A small network was shown many inputs. Here are its activations along a few directions, one row for each input.
Each table varies a few parts of the input and shows all the possible inputs, shuffled.
A made-up example of a description, with smaller parts first: one of 4 places along a line, together with either a single point or (one of 2 separate values, together with one of 5 places around a ring) or one of 11 places along a line.
Shared parts are said once, and a part with two or three values counts as separate values.
In the rows, 128 means zero.

Other details of the inputs vary at random and push rows far along two fixed directions, the same in every table; ignore that.

A family of inputs:
R1: [ 30 140 150 154 205  85  83 115 152 141 151 119 195  88 170 117 123]
R2: [193  97 141  92 124 149 123  41 126 115 119 149  95 139  98 130 110]
R3: [192  88 116  84 131 151 116  39 112 122 119 140  92 147 110 115 105]
R4: [ 37 109 153 126 203 105  95 118 149 158 138 116 211  60 138 115 101]
R5: [108 178  82 125  33 179 172 212 113 134 134 158 136 108 139 133  62]
R6: [ 53 124 184 143 219 120  96 144 157 163 163  92 201  70 114 151 131]
R7: [109 208  86 124  42 160 184 207 117 168 146 163  97 126 120 108 119]
R8: [198  69 130 102 103 131 129  84 106  79 110 119 136 128 141 164 112]
R9: [129 220  82 135  56 155 194 209 116 166 143 141 113 136 115 119 111]
R10: [193  81 143 107 112 119 140 107 119  82  83  95 119 156 113 142 147]
R11: [106 185  91 136  30 161 180 228 121 150 115 130 127 131 116 124  86]
R12: [116 227  90 132  46 150 185 205 107 166 137 147 108 134 109 119 112]
R13: [189 109 162 146 129 153 108  84 151  86 124 116  92 166 115 195 147]
R14: [116 212  80 128  44 171 184 186 107 152 159 168 121 110 136 123  85]
R15: [ 47 145 142 158 222  72  89 145 159 152 150  96 190 116 149 115 150]
R16: [125 172  71 137  54 169 168 245 114 151 141 147 116 122 119 121  99]
R17: [ 32 121 128 136 225 110  57  98 162 177 143 126 175 101 149  96  83]
R18: [ 47 142 150 130 211  96 108  91 143 175 163 126 193  62 134 104 124]
R19: [188 108 136 134 122 112 124  94 137  80  89 105 100 183 134 149 157]
R20: [196  98 123 143 129 120 111 100 126  82 106 115  94 175 135 145 165]
R21: [178  76 151 103  98 120 135 101 119  83  79 101 107 151 116 134 152]
R22: [176 113 143 131 111 106 116  87 128  78  85 111  93 182 125 150 158]
R23: [194  99 152 105 120 143 133  44 126 105 128 137  95 134 106 142 114]
R24: [ 49 134 139 157 210  81  82 114 150 151 160 116 205  85 178 135 115]
R25: [121 179  77 141  45 166 177 237 116 153 130 133 131 132 117 132  90]
R26: [ 47 143 131 167 217  82  86 158 151 160 157 114 174 102 151 107 155]
R27: [ 51 153 160 131 195  78 120 122 134 172 143 101 174  86 130  91 166]
R28: [174  60 145 103 112 126 138 107 109  81  91 123  91 146 121 136 155]
R29: [173 102 144 131 106 113 119  86 137  80  85 111  86 178 136 142 161]
R30: [ 25 133 155 150 203  72  84 132 162 154 137 114 168 105 151 104 159]
R31: [225  26 166 113 143 100 103  19 121  33  74 117  55 194 135 155 196]
R32: [214 101 136 117 117 113 148  75 103  97 118 108  99 165 107 138 175]
R33: [184  55 121  80 120 159 103  66 118 103  94 130 105 146 113 126  81]
R34: [109 170  85 113  49 201 153 198 138 164 128 174 121 114 107 128  28]
R35: [207 103 128 106 114 123 141  58 100  98 135 130 123 129 138 153 136]
R36: [119 159  85 135  65 166 163 234 109 151 138 152 116 124 127 114 108]
R37: [ 57 142 148 143 219  83 112 143 121 182 171 123 172  82 136  82 174]
R38: [176  94 130 129 111 139 109  57 143  79 100 139 100 158 139 158 117]
R39: [131 222 108 146  65 198 177 202 130 173 178 151 109 118 101 164 102]
R40: [179  92 147 131 117 144 104  56 150  84 110 136  90 160 128 159  99]
R41: [211 106 128 119 129 120 139  88 100 102 125 115  99 154 113 129 179]
R42: [ 96  75 186 116 242  59 101  52 121 129 138 103 148  99 131 102 202]
R43: [ 28 124 153 160 224  76  83 144 146 155 153 124 166 107 154 100 161]
R44: [116 204  79 136  61 171 184 216 104 167 153 177  99 132 128 104 129]
R45: [ 57 112 144 142 218  86  98 160 133 159 145  92 203  79 132 103 149]
R46: [114 186  78 163  71 159 148 221 126 148 144 163  94 151 147 122 116]
R47: [182  62 141 106 116 133 130 111 106  80  94 131 103 154 123 127 165]
R48: [ 33 107 163 121 196  81 100 147 144 157 131 103 190  79 133  96 150]
R49: [186  67 155 101 110 152 121  71 131  87 104 126 110 134 109 153  89]
R50: [179  89 137 118 121 149  94  53 151  94 100 149  89 165 120 147  96]
R51: [135 206  70 141  64 161 179 219 106 169 166 157 101 127 119 111 122]
Description of these inputs: one of 3 separate values, together with either a single point or one of 6 places along a line or one of 10 places around a ring.
Question: The inputs of R1 and R5 match in every part but the choice among 3 separate values. If R24 is changed in the same way as R1 into R5, which row does it become?
Answer: R8
Question: The inputs of R20 and R41 match in every part but the choice among 3 separate values. If R31 is changed in the same way as R20 into R41, which row does it become?
Answer: R42
Question: Change only the choice among 3 separate values in R32. List by row number the other rows that result.
Answer: R15, R25
Question: Change only the place on the line of 6 in R18. List by row number the other rows that result.
Answer: R2, R3, R14, R23, R35
Question: Change only the place on the ring of 10 in R28. List by row number the other rows that result.
Answer: R10, R11, R16, R21, R25, R36, R45, R47, R48

A family of inputs:
R52: [130  59 176 104 195 119  77  35 149 113 114 115 146 115 116 133 110]
R53: [ 28 164 128 136 162 118 130 202 135 188 150 122 179  80 125  94 118]
R54: [224  84 129  95  99 128 149  66  92  84 108 130  87 154 118 131 157]
R55: [ 33 174 117 131 171 113 135 182 125 201 165 136 175  73 130  78 121]
R56: [165 163  91 137  63 154 152 146 121 117 128 156  84 161 138 139 120]
R57: [ 66 121 139 148 189  91  87 128 152 139 128 119 151 124 150 111 142]
R58: [129  58 161 103 193 115  75  31 143 113 114 124 143 115 129 122 106]
R59: [142  68 168 114 186  83 108  72 119 100 117  91 162 113 130 128 170]
R60: [134  84 175 130 202  91  89  59 143 109 119 106 127 140 123 128 176]
R61: [223  79 144  93 102 138 147  73 103  88 103 123  79 159  95 132 161]
R62: [167 156  95 121  70 157 159 142 112 132 131 157  78 151 119 120 124]
R63: [ 77 114 139 124 181  89 114 127 122 145 135 112 176  92 141 101 144]
R64: [170 160 106 123  66 165 165 150 118 133 130 150  77 152 106 131 125]
R65: [ 19 163 127 151 164 115 115 208 150 179 142 122 177  92 136 102 115]
R66: [168 140 107 116  55 194 146 134 134 122 124 151 104 135 112 164  57]
R67: [169 143  97 117  53 187 147 127 128 117 125 156 110 133 124 159  54]
R68: [225  98 147 112 104 138 142  72 113  84 115 121  82 163 105 158 163]
R69: [119 217  79 157  53 168 168 209 128 154 152 155 112 136 137 142  95]
R70: [147  93 170 123 196  84 106  51 123 112 137 102 149 118 128 131 175]
R71: [126  59 160 121 188  84  87  78 133  98 101 105 137 136 137 114 163]
R72: [229  88 138  99  98 131 153  71  96  81 112 120  97 151 111 145 159]
R73: [ 25 161 116 136 165 110 125 195 131 190 150 129 179  79 137  82 116]
R74: [156 150  91 141  61 149 142 157 127 105 113 149  87 168 147 144 114]
R75: [ 74 111 139 122 184 118  90  86 146 149 141 132 176  86 143 119  83]
R76: [140  66 178 113 188  91 107  79 124 105 116  87 157 115 117 132 172]
R77: [ 35 190 115 148 170 108 128 170 131 194 175 138 175  80 145  95 122]
R78: [159 140  89 129  49 153 154 170 116 106 109 146  95 157 140 135 111]
R79: [213  88 134 131  98 126 123  81 126  59  95 117  87 182 135 167 150]
R80: [160 152 108 148  64 159 147 170 135 108 115 134  91 165 128 163 117]
R81: [118 214  89 157  56 176 167 216 135 157 150 151 106 138 125 146  99]
R82: [101 198  82 156  52 172 155 229 142 151 129 154  95 151 131 134  90]
R83: [133  67 176 128 186  90  95  88 137  95 108  89 152 128 128 141 168]
R84: [163 143  98 134  52 154 157 174 118 104 112 136 107 152 134 150 111]
R85: [ 73 133 140 143 195  95  95 114 143 152 142 124 150 117 140 106 148]
R86: [ 42 181 133 138 169 119 143 189 130 197 172 118 190  67 120 106 125]
Question: Describe the family of inputs behind these rows.
Answer: one of 5 places around a ring, together with either a single point or one of 6 places around a ring
Question: The inputs of R81 and R69 match in every part but the place on the ring of 5. If R80 is changed in the same way as R81 into R69, which row does it become?
Answer: R79
Question: Which other rows agree with R53 in the place on the ring of 5? List them by row number.
Answer: R52, R60, R61, R64, R65, R82
Question: Start at R63 and move only the place on the ring of 6, one step at a time. The first step leads to R54. Which rows follow, in order?
Answer: R77, R56, R74, R78

A family of inputs:
R87: [156  95 131 122 127 120 114  97 128  98 110 117 129 140 135 140 125]
R88: [ 89 120 137 139 163 106 107 131 135 133 130 117 166 110 143 123 129]
R89: [205  92 130 107  82 134 153 122 104  86  95 117  83 165 110 138 162]
R90: [125  94 153 118 163  97 122 119 120 120 118 102 142 122 121 118 167]
R91: [155 146 100 121  58 155 170 183 108 125 119 137 100 144 118 131 124]
R92: [154 161  96 141  61 157 152 167 126 116 124 149  89 157 135 143 114]
R93: [128 119 149 133 171 101 114  97 129 125 132 115 131 132 129 124 168]
R94: [ 91 166 122 137 133 122 146 176 122 164 150 128 141 109 119 107 144]
R95: [162 171  98 136  66 155 164 169 117 128 127 145  81 160 119 133 137]
R96: [121 109 144 138 165 104 102  92 138 114 129 118 139 129 144 134 139]
R97: [ 37 180 108 153 140 124 129 207 142 175 150 133 178  91 147 112 101]
R98: [ 87 165 130 126 127 147 133 145 135 165 153 138 156  93 118 126  93]
R99: [158  88 145 122 134 143 110 101 142  99 113 119 129 134 119 156 106]
R100: [109  81 136 115 166 118  90  92 137 121 111 131 139 121 134 112 114]
R101: [162 117 137 127 137 119 126  90 122 109 125 126 111 146 129 135 156]
R102: [135 108 145 118 165 106 115  82 122 129 139 116 147 112 128 121 140]
R103: [212 107 132 117  93 167 131  82 128  97 118 136  83 163 108 166 112]
R104: [129  85 157 115 167 130 109  96 135 123 127 110 155 105 115 142 114]
R105: [ 84 152 116 143 127 124 131 180 135 145 132 127 151 116 139 120 121]
R106: [ 40 178 113 140 140 123 144 211 129 183 155 128 176  82 136 104 112]
R107: [154 116 144 119 133 139 117  75 141 118 124 128 117 134 119 150 121]
R108: [165 160 100 125  62 158 171 162 109 131 134 148  96 143 117 129 125]
R109: [ 94 165 122 136 133 120 147 177 123 162 148 125 138 112 117 106 149]
R110: [110 146 104 127  87 156 136 157 138 138 117 145 126 129 129 126  73]
R111: [ 37 180 109 153 140 122 130 210 141 175 149 132 176  93 146 110 105]
R112: [ 36 181 111 153 141 120 131 217 142 175 147 128 173  96 143 107 113]
R113: [152 109 132 132 132 120 111  91 133 104 122 123 118 145 139 142 129]
R114: [168 107 137 114 132 121 130  84 114 111 129 126 122 129 124 130 143]
R115: [134 109 150 121 167 102 122  94 120 126 135 117 142 115 125 119 160]
R116: [145 150 106 124  53 178 144 158 134 117 115 146 111 141 120 153  74]
R117: [131 118 144 132 169 106 112  84 128 124 135 122 137 127 136 129 151]
R118: [119 110 149 140 166 100 105 105 137 114 125 114 133 134 139 129 157]
R119: [127  94 147 116 162 105 119 100 120 117 124 112 153 112 132 126 142]
R120: [ 85 122 131 122 181 118  96  99 139 155 141 141 141 111 133 102 115]
R121: [154 101 146 131 137 142 107  95 146 106 123 125 118 140 123 159 110]
R122: [128  93 146 116 162 106 116  96 120 119 124 111 154 110 133 126 138]
R123: [147 159 103 133  57 177 143 149 144 124 122 150  95 145 124 158  81]
R124: [ 82 165 119 153 132 122 127 175 139 149 141 131 136 124 141 121 130]
R125: [ 41 178 112 140 140 124 143 208 129 183 156 131 178  80 138 105 108]
R126: [128  94 151 118 161 101 123 113 119 119 120 106 145 120 125 121 158]
R127: [165 160 101 126  62 155 172 169 108 132 131 144  92 146 112 127 133]
R128: [153 109 140 136 132 113 118 111 130 101 113 118 105 156 131 135 161]
R129: [ 91 143 141 143 176  99 120 136 133 150 142 114 140 124 126 112 167]
R130: [146 130  88 103  62 178 149 154 115 133 116 160  96 133 122 115  80]
R131: [194  85 127  97  83 152 139  83 115  91  94 134  93 148 113 138 104]
R132: [167 108 142 117 133 116 136 100 114 112 125 121 115 137 116 125 164]
R133: [139 100 158 118 169 129 111  84 135 131 139 118 146 107 111 139 121]
R134: [151 145  89 107  67 177 151 144 116 143 131 168  90 136 118 111  86]
R135: [164 169  92 132  65 163 157 147 118 128 135 154  93 149 130 141 108]
R136: [163 168  91 132  65 163 154 144 119 132 136 151  95 150 130 141 103]
R137: [118 111 152 141 167  95 107 118 137 117 120 106 125 141 132 123 173]
R138: [121  97 151 132 163  97 108 122 132 114 111 102 141 134 130 122 164]
R139: [ 71 158 118 140 131 135 118 150 149 157 138 145 141 115 137 120  83]
R140: [186  89 115 113  91 153 115  85 126  94 100 154  71 168 128 136 110]
R141: [120  98 151 132 163  96 110 126 133 114 110 101 138 135 128 121 168]
R142: [118 168 105 129  96 157 141 139 135 152 135 154 112 131 125 124  84]
R143: [207 113 126 119  93 138 143  91 114  88 113 133  76 173 121 146 156]
R144: [157 155 100 110  60 172 160 138 120 135 128 157  96 135 113 124  82]
R145: [151 151  97 134  58 154 157 187 121 118 112 138  99 155 127 135 121]
R146: [102 129 142 128 173 104 121 112 125 146 148 122 160  97 131 114 142]
R147: [164 109 139 117 134 119 134  92 114 113 129 126 122 130 123 128 151]
R148: [ 95 140 144 141 179  99 115 125 133 145 142 116 144 119 131 115 163]
R149: [119 110 151 141 167  96 106 114 137 116 121 108 127 140 134 125 169]
R150: [121  93 161 109 157 124 109  87 133 121 120 111 156 105 118 137 117]
R151: [122 109 146 139 164 103 105  98 137 113 126 118 136 132 143 132 148]
R152: [122  97 142 129 162 105 105 101 133 111 119 113 152 123 140 131 134]
R153: [ 88 175 114 146 137 128 134 156 131 160 153 139 143 114 137 121 124]
R154: [ 88 149 113 127 126 130 135 164 124 156 144 129 160  96 136 119 101]
R155: [129  94 148 117 160 104 121 103 119 118 122 111 150 114 130 125 146]
R156: [155 108 135 134 132 118 115  95 131  99 118 126 114 147 139 142 140]
Question: The inputs of R142 and R110 match in every part but one. If R103 is changed in the same way as R142 into R110, which row does it become?
Answer: R99
Question: The inputs of R104 and R121 match in every part but one. If R125 is changed in the same way as R104 into R121, which row does it become?
Answer: R92
Question: Describe the family of inputs behind these rows.
Answer: one of 5 places around a ring, together with either one of 4 places along a line or one of 10 places along a line
Question: Change only the place on the line of 4 in R130. List by row number the other rows that result.
Answer: R104, R131, R150
Question: Start at R87 and move only the place on the line of 10, one step at a time. The first step leads to R152. Which rows follow, in order?
Answer: R88, R97, R111, R105, R112, R145, R138, R141

A family of inputs:
R157: [156 130 105 116  61 169 138 139 124 124 111 155  99 146 128 137  85]
R158: [131  96 154 124 180  96 103  75 131 109 123 110 137 128 127 129 159]
R159: [  5 206 107 161 165 123 124 210 146 204 175 138 184  76 141 102  99]
R160: [131  94 156 124 177  90 109  85 127 106 120 105 139 128 126 124 171]
R161: [  8 204 108 159 163 117 130 220 146 200 171 132 185  76 138  97 112]
R162: [136  85 159 109 177 116 105  64 130 117 132 110 152 103 113 132 129]
R163: [134  88 158 124 175  85 112  98 121 103 120 100 139 127 125 120 184]
R164: [128  82 151 105 181 111 108  66 128 119 123 119 147 110 122 120 124]
R165: [131  94 153 125 178  92 105  78 130 108 123 108 137 127 127 128 163]
R166: [170 145 107 131  69 159 145 142 120 125 126 152  90 156 128 143 110]
R167: [169 143 108 127  65 147 162 167 112 120 118 135  95 155 127 133 138]
R168: [166 147 108 128  65 150 164 163 116 122 118 134  95 154 128 132 132]
R169: [160 130 110 130  64 169 137 147 136 109 108 144 105 153 132 154  80]
R170: [166 147 110 129  71 167 150 138 126 125 124 150  89 154 130 142 107]
Question: Describe the family of inputs behind these rows.
Answer: either one of 4 places along a line or one of 10 places along a line
Question: Start at R169 and move only the place on the line of 4, one step at a time. The first step leads to R157. Which rows follow, in order?
Answer: R164, R162
